Questions about the array below. Rows and columns are numbered from 1.
1) Which number is the entry at row 1, column 3?
2) Which number is the entry at row 1, column 2?
3) Which number is the bottom entry of the column that holds the largest entry?
4) Which number is the top-left entry?
5) Which number is the top-right entry?
6) Which number is the bottom-left entry?
7) Which number is the entry in the bottom-right corner?
array([[104, 156, 153, 132, 142, 134, 138],
       [134, 126, 153, 142, 148, 139, 139]])
1) 153
2) 156
3) 126
4) 104
5) 138
6) 134
7) 139

data =
107  131  128  111  113
128  147  127  142  149
122   98  128  125  134
Rows and columns are numbered from 1.
Report the entry at row 3, column 1.
122
The entry directly below the centre entry: 128
The entry just right of the centre entry -> 142
The entry in the top-left corner -> 107

Read these off the table that follows.
1) What is the fourth entry in reading order?
2) What is the entry just right of the largest entry?
((127, 148, 143, 144, 135, 120), (113, 108, 108, 144, 137, 127), (109, 121, 139, 112, 121, 109), (154, 125, 130, 124, 137, 114), (117, 119, 134, 148, 108, 121), (153, 134, 126, 143, 124, 135), (122, 152, 109, 133, 144, 109), (136, 119, 123, 144, 138, 136), (132, 155, 145, 116, 116, 140), (146, 99, 144, 112, 117, 129), (117, 113, 142, 127, 153, 143))
1) 144
2) 145

Questions about the row below.
1) Give the maximum.
2) Give the entry just left of the largest entry.
[118 109 136 104 125 114 118 125 149 109]
1) 149
2) 125
